A small network was trained on made-up records. Each row is its average activation on records with the value named, seen along a few directions.
Related values have similar rows: they may be neighbours, one step apart, or belong to one group.
Random noise pushes rows far along 9 fixed directions. That doesn't count. These rows show it; they differ only by the noise:
[-352  268   80 -441  117 -494    7  -28  472   13  337   48   27  210
  -85  169  201 -429   88   -4]
[-357 -384  654 -101   81  -52   20  -65   52  163  -96  -23  280  -18
  256 -131  377  155 -188  120]
[-245   11  483  -34  317  313  423  -61  -29 -124  355  543  346 -363
 -104  146 -193  -18  -29   65]
[ 144  -54    7  142 -181 -166  179 -170 -227  164 -247 -522 -129  368
  -10 -190   39 -142   72  180]
[ -86  173  233 -113   50   83  283  -65 -117  -37  235 -245  -67 -149
  142 -147 -123 -270  187  179]
[ 219  -67    9  230 -116  227  -62   66 -235  110 -316 -124  -34 -214
    3   -9   52  250 -157  -11]
[-151   19  108 -135   88   27  122 -313   33 -249  163   61  105  283
 -106  -82   75 -201  243   16]
[  37  372 -422  -17   -9  -86  -52  158  268   18   84  -72 -240 -230
 -272  450   45   12 -198 -114]
[-101  -64  651 -194  120  195 -200 -221 -369   53  -53  363  440   36
  109 -245   21   -4  168  123]
[  82 -138  169  153  -57   89  168 -199 -224    1 -196 -101   92  224
  -55 -147   38  -31   88   77]
[-301  419  -36 -237  -44   57 -459  -63  372 -121 -101 -260 -121   42
  -36  444  619 -134  121 -122]


Values of VEBEF:
zaz: [-441  -86  104 -112   71  127 -170  -77  283 -432  211 -203 -102   67
  364   29  335   13  366 -112]
nevos: [-357  -97  160  -80  134 -109  -44 -304  183 -122  -52   99  244  355
  -22  209  452 -138  -40  131]
deg: [-187  -52  249   61  -92 -270 -188   96  -22  398 -231 -491  -41   44
  212    8   52  145 -174  177]
tet: [ -66   -3   -7 -156  -15  -82 -204    3  -67  289   36  184  139  149
   13  140 -185   97  -32  107]
zemo: [ 153  -30  188  -29  -75  336 -735  267 -240  369 -247  379  219 -462
  175   55  -17  550 -241  -22]
zeni: [ -93  -24 -257   -5   21 -253  351  491  437   69  148 -524 -431 -350
  269   95  108   31 -479  -18]
pur: [-923  399  446 -208  123  220 -177 -497  384 -431  186 -680 -184  483
  205  479  699 -471  660  104]
fes: [ 328  159 -244   20 -154 -413  209  233  -82  435   63   51  -76  323
 -120  -81 -499 -302   56  154]
zufur: [ -55 -214 -127  154  -64  -56 -167  116  305   -5 -404  -23  -20    1
  -57  251  507  139 -262 -200]
The values of VEBEF form 3 separate groups.
Question: List the group mates of nevos, in the order listed.
Answer: zeni, zufur
Question: List the group mates of deg, in the order listed.
Answer: zaz, pur

Values of LUN:
ret: [  62 -317   50  251  -95 -369  239  356  102  190 -196 -286 -226   14
  264 -145    4  -82 -124 -117]
zasod: [-334 -111  400 -135  121 -153   18    3  175  286  -89  178  206 -148
  -69  362  469   65 -362   94]
kipad: [ 112 -352 -130 -267   -1 -616  -42   22   92  222   76   -9   32  162
   32 -498 -104   86 -410   40]
buled: [  92 -185 -463   84 -119 -615  285   19  306 -264  -59 -511 -348  437
   -1 -335   69 -279  129 -177]
kogu: [ -99  150 -418 -503   95 -476 -218 -103  152  174  505  262  -50  340
 -323   52 -364   64 -117   26]
nusuv: [-225  181  148  224  137  191  -41   64  285   68  -85  405  184 -396
 -410  798   92  212 -222 -185]
kez: [-280  144  -53 -318  -79  304 -407  -27  249 -227  139 -350 -130 -119
  444   65  468   60  232   28]
ber: [-317 -432 -168  -82  285  -65  685 -172  646 -673  726  160  -26  -35
  -55 -203  151    2 -169 -129]
kiriv: [ 141   36 -397  114  -90  463 -675  225   22 -116 -170  233  -67 -348
  108  160   86  577 -142 -200]
The values of LUN form 3 separate groups.
Question: List the group mates of zasod, in the order listed.
Answer: kipad, ber
Question: List the group mates of kiriv, in the order listed.
Answer: kogu, kez
